Each row has a name. Each question is about the rows just above it. Places in a row count from 0.

k688: [ 5.80 -1.42  3.31  5.86  4.09 -0.73 -1.65 -0.92  1.96  4.63  2.44  2.04
  4.27  0.64 -0.36  3.47 -3.99]
k380: [-5.12 -2.56 -5.80 -2.92 -3.36 -2.86 -2.93 -1.75 -5.75  1.67 -1.55 -3.74
 -0.18 -6.00  1.16 -5.46 -0.53]
k11: [ 1.27 -1.00 -2.47  3.24  0.39 -2.22 -1.60 -1.41 -3.27  4.20 -3.58 -1.99
 -4.39  0.64 -0.82 -1.69 -1.31]
k708: [ 7.36 -2.13  1.58  3.07  2.01  0.48 -0.62 -3.69  2.54  1.70  1.91  1.67
  3.32  1.26 -1.42  5.06 -7.90]
k770: [ 2.31 -1.77  8.59 -1.03  3.37 -0.95 -0.02 -0.25  6.69 -4.48  5.16  5.02
  5.31  6.08 -0.06  2.90 -4.37]
k287: [-0.18 -1.60  0.26 -2.35 -0.84  4.98  2.90  6.17 -1.61 -1.37  1.96  0.21
  4.39  1.29  1.42  0.59  1.42]
k352: [-4.16  2.31 -6.37 -2.87 -2.25 -0.82  0.58  2.93 -5.67 -1.22 -2.76 -2.73
 -6.62 -3.71 -0.55 -4.16  3.18]
k938: [-0.18  4.53  0.26 -1.80 -0.84  4.98  2.90  6.17 -0.13 -1.37  1.96  0.21
  4.39 -1.17  1.42  0.59  1.42]
The one value in k11 and k688: => [0.64]
Where does [-4.16  2.31 -6.37 -2.87 -2.25 -0.82  0.58  2.93 -5.67 -1.22 -2.76 -2.73
 -6.61 -3.71 -0.55 -4.16  3.18] differ from k352, and what was there? => 12, [-6.62]
Shared by k11 and k287: => [-1.60]
The next 2 entries after [-5.80 -2.92]: => [-3.36 -2.86]
Changed k287: [-0.18 -1.60  0.26 -2.35 -0.84  4.98  2.90  6.17 -1.61 -1.36  1.96  0.21
  4.39  1.29  1.42  0.59  1.42]. Place and old value: => 9, [-1.37]

k889: [ 8.33 -2.35  0.92  7.64  2.24 -4.78  1.83 -4.14 -3.66  1.19]
k751: [ 7.77 -2.46  1.01  0.62  7.65  0.45 -7.91 -2.04 -4.11  8.59]
k878: [ 8.33 -2.35  0.92  7.64  2.25 -4.78  1.83 -4.14 -3.66  1.19]
Where does [ 7.77 -2.46  1.01  0.62  7.65  0.45 -7.90 -2.04 -4.11  8.59] differ from k751, and what was there? => 6, [-7.91]
Where do [ 8.33 -2.35  0.92  7.64  2.24 -4.78  1.83 -4.14 -3.66  1.19] appear? => k889
After [ 0.45 -7.91 -2.04], its row goes on with => [-4.11  8.59]
One entry of k751 was changed: [ 7.77 -2.46  1.01  0.62  7.64  0.45 -7.91 -2.04 -4.11  8.59]. Where, and from what? => 4, [7.65]
Where does [ 8.33 -2.35  0.92  7.64  2.24 -4.78  1.83 -4.14 -3.67  1.19] differ from k889, and what was there? => 8, [-3.66]
The rest of the row after [ 2.25 -4.78  1.83]: => [-4.14 -3.66  1.19]

k870: [-0.11 -0.55 -4.57  0.32]
k386: [-0.11 -0.55 -4.57  2.15]
k628: [-0.11 -0.54  0.39 -2.25]
k264: [ 3.54 -1.26  4.40  2.99]
k117: [ 0.23 -3.56  5.03 -0.52]
k344: [ 0.41  1.47 -0.29  0.12]
k473: [ 3.54 -1.26  4.40  3.00]
k834: [ 0.55  1.96 -1.86  0.70]
k841: [-0.92  0.12 -6.15  1.50]
One entry of k344 was changed: [ 0.41  1.47 -0.29  0.11]. Where, and from what? => 3, [0.12]
k344 without one entry, shuffled: [ 0.41 -0.29  1.47]. Gone: => [0.12]
Go on from [-3.56  5.03] to the end of its row. => [-0.52]
Go on from [-0.54  0.39] to the end of its row. => [-2.25]

k766: [ 7.86 -6.47 -7.21 -2.56 -2.39]
k738: [ 7.87  7.86  7.87  7.86 -0.99]
k156: [ 7.87 -3.54  4.92  7.86 -0.99]
Which value is in both k766 and k738? => [7.86]
Go on from [ 7.87 -3.54  4.92  7.86] to the end of its row. => [-0.99]
Shuffled k156 with one entry gone: [ 4.92 -3.54  7.86 -0.99], missing => [7.87]
What are the next 2 entries after [ 7.87 -3.54]? => [4.92 7.86]
The one value in k156 and k766: => [7.86]

